a =
[[125 147 118 117 117 133 126]
 [125 116 126 132 139 128 136]
 [139 125 118 118 116 124 135]
 [117 116 125 117 123 143 127]
 [123 123 137 141 126 117 121]
 [118 116 125 115 119 142 130]
 [133 147 137 119 123 120 137]
 [116 119 128 142 139 127 122]
 [139 137 119 125 116 119 137]
 [120 119 126 115 116 133 134]
 [131 124 118 115 121 143 121]
 [116 124 128 147 137 124 122]
 [125 129 125 151 133 117 137]
 [126 131 124 151 130 117 137]]
Rows and columns are numbered from 0.
The entry at row 1, column 2? 126
The entry at row 2, column 2? 118
The entry at row 1, column 0 -> 125
The top-right entry: 126
The entry at row 2, column 0? 139
The entry at row 0, column 0: 125
The entry at row 0, column 1? 147
The entry in the bottom-left corner? 126
The entry in row 0 and column 2? 118
The bottom-right entry? 137
The entry at row 2, column 1? 125

Read these off the table that follows.
1) Read off the entry directly below the smallest entry.
2) Read off the smallest entry in the last row.
3) Read off the largest entry in the last column.
4) Read off the top entry of the column that holds the largest entry.
5) Read off the smallest entry in the last column.
6) Read off the 2nd largest entry.
7) Read off the top-left entry.
8) Read off the 3rd entry on the diagonal from the top-right corner.
array([[139, 127, 155, 114, 147, 103, 126, 124, 135, 140],
       [121, 118, 139, 130, 133, 114, 128, 116, 122, 112],
       [115, 119, 134, 120, 145, 112, 124, 123, 113, 124]])
1) 114
2) 112
3) 140
4) 155
5) 112
6) 147
7) 139
8) 123

Questions about the grid below. Counting starts at 0.
1) What is the entry in row 2 and column 1?
2) What is the entry in row 0 and column 1?
3) What is the top-left entry?
4) What is the entry directly above the smallest entry?
5) What is the entry at row 1, column 0?
6) What is the entry in the bottom-left corner?
7) What is the entry at row 0, column 2?
8) What is the entry in row 2 and column 2?
[[124 129 132 129 129 138 129]
 [121 127 134 131 129 146 130]
 [126 129 131 128 129 134 128]
 [132 112 115 136 122 125 133]
 [126 129 130 128 129 133 128]
 [117 124 135 135 128 156 133]
 [132 111 114 137 122 125 133]
 [132 106 111 140 120 126 135]
 [125 129 131 129 129 136 128]
 [120 127 134 132 129 148 131]
 [130 125 124 130 127 126 128]
 [118 125 135 134 128 154 133]
 [131 122 122 132 126 125 129]]
1) 129
2) 129
3) 124
4) 111
5) 121
6) 131
7) 132
8) 131

Read these off the array that follows.
1) Report the last entry of the largest entry's row.
2) Report the third entry, reading row by row.
3) Report the entry just right of the largest entry.
4) Report the second-last entry, reading row by row.
5) Report the largest entry in the last row.
6) Report the 4th entry in reading order.
7) Report the 2nd entry in reading order.
8) Report the first entry, reading row by row.
[[120 129 115 114 128 148]
 [148 137 112 127 130 119]
 [136 126 143 143 128 106]
 [153 139 110 128 130 115]
 [134 125 146 145 128 106]
 [137 127 142 143 129 106]
 [136 126 142 143 128 107]]
1) 115
2) 115
3) 139
4) 128
5) 143
6) 114
7) 129
8) 120

Read these off the row that follows.
1) Which number is the entry just left of 149?
2) Which number is the entry just right of 120?
[120 124 141 115 102 125 127 149 145 104 115 116 133 132]
1) 127
2) 124
